A small network was shown many inputs. Here are its activations along a few directions, one row for each input.
Each table varies a few parts of the input and shows all the possible inputs, shuffled.
A made-up example of a description, with smaller parts first: one of 2 separate values, together with either a single point or one of 11 places along a line or (one of 4 places along a line, together with one of 5 places around a ring).
Shared parts are said once, and a part with two or three values counts as separate values.

Other details of the inputs vary at random and push rows far along two fixed directions, the same in every table; ignore that.

A family of inputs:
R1: [ -2   2 -13 -18  -4  -4  24 -19   1 -18   9  22 -22]
R2: [  3  19 -31 -13  -2 -26   7   5  10  -5   8   5  -3]
R3: [ -1  -8  26  18  -9  20  -2   6  -6  -6 -28  -4   4]
R4: [  0  -6 -14  -8   5 -10  22 -19  12  -9   2  20 -34]
R5: [ 16  -3  -8  -7  -5 -18  12  -6   7 -28   0  30  -6]
R6: [ -2   2   5  15   6  36 -22  34 -20  19 -11  37  21]
R7: [ 21  14 -21   4 -12 -30  -3  -4  13 -19   8   1   4]
R8: [ 17  -8 -12  14   2 -26   2  -4  20 -14  -5   6 -18]
R9: [  0  -5 -20  -1  11 -25  12  -1  17  -2  -4   6 -26]
R10: [  6   0  -5 -17   7 -22  13   1   7 -21  -5  30  -5]
R11: [ -8   4  30   5 -22 -11  -3 -19  -9 -14  -4 -57  19]
R12: [ 22   9 -25  15  -3 -31  -6   2  23  -8   1   1  -9]
R13: [  2 -27  55  -3  -6  -3 -14 -17  -1   4   6 -47   6]
R14: [-16   4   8  15  -4  32   0   2  -5  11 -18 -20 -14]
R15: [ 13 -15  -4 -22  14 -18  -5   5  19  15  18  15 -17]
R16: [ -2  11  -7  13  30  37 -23  42 -12  32  -3  15  36]
R17: [-26 -23  32   2 -14  21   5 -39 -27   6  19 -27   3]
R18: [  2 -25  26  22  -5   7  -6 -28 -11  -1  25 -48  31]
R19: [  3  20 -29  -9  -7 -15   8 -14   8  -8  18  -3 -15]
R20: [  2  15 -24 -25  -4 -16  13   3   0 -11   4  24   1]
R21: [  7  -6  -9   4  12 -32   4  -1  20 -10  -7   2 -17]
R22: [ -9  -4  37  -7 -25  -7   6 -28 -17 -24  -4 -44  23]
R23: [-13 -23  47   8  -9  -2  10 -23  -8 -15 -19 -38   1]
R24: [  1 -13 -26  -6  22 -16   7 -11   5  11  38   2  10]
R25: [-22 -18  42  -9 -23   6  22 -30 -22 -19  -8 -37   5]
R26: [-21   3   0  -2  13  39 -13  36 -25  33 -11  37  15]
R27: [ 13  11 -22   5   8 -37  -4   6  23  -3  -2  -2  -9]
R28: [-11  32 -11  -7  -9  47  -4  22 -20   8 -14  17  10]
R29: [-13 -14  28   3   6  11 -11   2 -23  10  -1   3  17]
R30: [  5  15 -33   3   2 -17   5  -7  18   3  11  -2 -26]
R31: [-11  14 -18  10  20  57 -16  25 -13  37  11  12  22]
R32: [-10  29 -16  15   4  27 -16  45  -2  30 -29  -2   8]
R33: [ 31 -16   2  -6   5 -23 -13  -1  24   0  20  15 -12]
R34: [ -1 -10 -11 -10  10 -20  20  -4  12  -7  -8  23 -24]
R35: [ -1  10   5  -4  10  53 -25  35   1  39  -4  18  -3]
R36: [  3  11  15   4 -24  17  -6   2 -17 -15 -14 -10  26]
Description of these inputs: one of 4 places along a line, together with either one of 3 separate values or one of 6 places around a ring.
Question: The inputs of R31 and R16 match in every part but the place on the line of 4. If R30 is changed in the same way as R31 into R16, which row does it become?
Answer: R27
Question: Change only the choice among 3 separate values in R16. List by row number the other rows that result.
Answer: R13, R29
Question: List by row number the other rows that have the place on the line of 4 in common with R5.
Answer: R3, R6, R7, R8, R12, R18, R33, R36
Question: A walk changes only the place on the ring of 6. It starts at R2 and steps to R20. List the rest of the walk in order.
Answer: R25, R34, R9, R32

A family of inputs:
R37: [  8   3 -27  -5  12 -13   1  -1  12   4  16  16  -8]
R38: [ -1   4  -2  -1  -9 -10   7 -12   4  -9  -1 -16  -6]
R39: [ 1 12 -9 -3 -1  3  0 14 -3 -5 -9 19  3]
R40: [ 13   5 -17  -3   6 -21   2   8  16  -7  -5  20 -11]
R41: [-15 -14  31   6 -15  13   2 -27 -19   0  10 -46  15]
R42: [ -6  14   1  12  10  41 -22  37  -8  29 -18   7  13]
R43: [  8  11 -26  -8   1 -16   8   2   9  -9   2  21  -9]
R44: [ 0 -4 10  2  4 15 -8 10 -6  9 -1  5 11]
R45: [ -6  16   9  10  -1  36 -14  37 -13  11 -32  12  16]
R46: [  2  -3   5   3  -8 -19   7 -15   7 -12  -1 -20 -10]
R47: [  9  -4 -17 -11  11 -19   3  -3   6  -4  21  23  -3]
R48: [-21 -22  39  -1 -13  17  12 -29 -18  -2  -2 -32  -4]
R49: [  9 -18   3  -2   3 -26   4 -21  12  -6  19  -9  -8]
Question: What is each input in this table made of?
Answer: either a single point or (one of 2 separate values, together with one of 6 places around a ring)

A family of inputs:
R50: [-14  11   2  10   2  39 -10  22 -22  20  -5   9  21]
R51: [  2  18 -40  -9  22  16  -5  33   0  23   7  53   1]
R52: [  7   5 -36 -15  10 -30  20 -10  14 -15  11  28 -25]
R53: [  5 -14   9   5 -18   0   7 -33   2 -15  13 -14 -18]
R54: [  6 -15 -12 -10  10 -25   3 -18  15   3  30  -3 -10]
R55: [ -6  21   5   1  -2  34 -20  35  -6  20 -21  -2  12]
R56: [  1 -12   9  12   3  -6  -7 -12  -3   1   9 -18  12]
R57: [ -9  18  -3  20   0  31  -8  30  -7  13 -28  -3  13]
R58: [ -7 -16  19  -7  -6 -12  12 -21  -3 -11  -2  -7 -14]
R59: [  5   6 -34 -16  22   6  -1  22   7  18  14  50  -7]
R60: [  3   3   2  -5 -12 -18   3 -18   4  -8  10 -30  -3]
R61: [ 19   2 -29 -14   3 -39  11  -9  14 -23  13  31 -10]
R62: [ -9 -16  31   5   0  22  -2  -7 -16   3   2 -14  13]
R63: [  8  14  -1   4   3  13 -16  37   3   8 -18  17   8]
R64: [-10   6  18   3 -19  14   3 -10 -16 -10  -5 -28  16]
R65: [-12 -18  32  -1  -2  24  -1  -7 -17  10   3 -17  10]
R66: [-21  -3  23   0 -10  21   5  -6 -16   0 -14 -21  -1]
R67: [ 19   0 -22 -17   5 -37   9  -3  17 -20  12  37 -14]
R68: [-12  21   8  -6  -4  41 -11  28 -14  15 -22   9  14]
R69: [-12 -18  33   5 -15  -1   9 -22 -10 -15 -10 -23   0]
R70: [ -3 -10   0   1   1 -13   0 -21   1   6  23 -24   3]
R71: [  3   1  -2   0   8  -6  -3  15   7   8 -12  13 -11]
R72: [ -2  -1  17   7 -20  -9   1 -21  -4 -12   4 -47  10]
R73: [ -4 -13  11   5  -1   1   1 -17 -12  -4  10  -8  10]
R74: [ -5  11  -9   8   4  22  -3  26  -8   3 -27  26   7]
R75: [ 18  -3 -10   8  -4  -9  -1 -15  19  -6  13  -1 -20]
R76: [ 12 -10 -11   6   0 -40  14 -22  16 -18   3  -5 -10]
R77: [ 18  -5 -25  -3  13 -42   8  -2  26 -13   4  28 -21]
R78: [-10  -6  16  15  -6  10  -8 -10 -10   8   9 -34  17]
R79: [ 10  -6   7   4 -11 -25   1 -15   5 -17   3 -25   5]
R80: [  2   4 -16  -1   4 -20  10  -9  10  -6   2  -7 -14]
R81: [ -9  17 -14   7   2  24   2  23  -8   3 -20  18   4]
R82: [ -3  -5  21 -11 -11  -2   4 -11  -5  -7  -1  -8   0]
R83: [ 19   3 -29  -1  30  -9 -11  26  18  11   7  46  -4]
R84: [ -3   4   3 -11 -13  -9  11 -25  -3 -12   9 -18   0]
R85: [-10  -2  13   3  -4   2   1  -6   0   2  -8 -24  -6]
R86: [ -1  15  14   1   0  31 -20  38  -6  19 -24   2  12]
R87: [ 7 -8 -5 -4 17  1 -9 12  8 15  8 14 -1]
Question: What is each input in this table made of?
Answer: one of 2 separate values, together with either a single point or (one of 3 separate values, together with one of 6 places around a ring)
Question: The inputs of R62 and R83 match in every part but the choice among 2 separate values. If R66 is changed in the same way as R62 into R83, which row does it become?
Answer: R85
Question: Change only the place on the ring of 6 in R61. List by row number the other rows that result.
Answer: R64, R67, R68, R82, R84
Question: Change only the choice among 3 separate values in R54. List by row number the other rows that result.
Answer: R55, R85
Question: Change only the choice among 2 separate values in R73. List by row number the other rows that result.
Answer: R56
Question: A walk changes only the place on the ring of 6. It starts at R60 and steps to R72. List the rest of the walk in order.
Answer: R79, R63, R86, R55
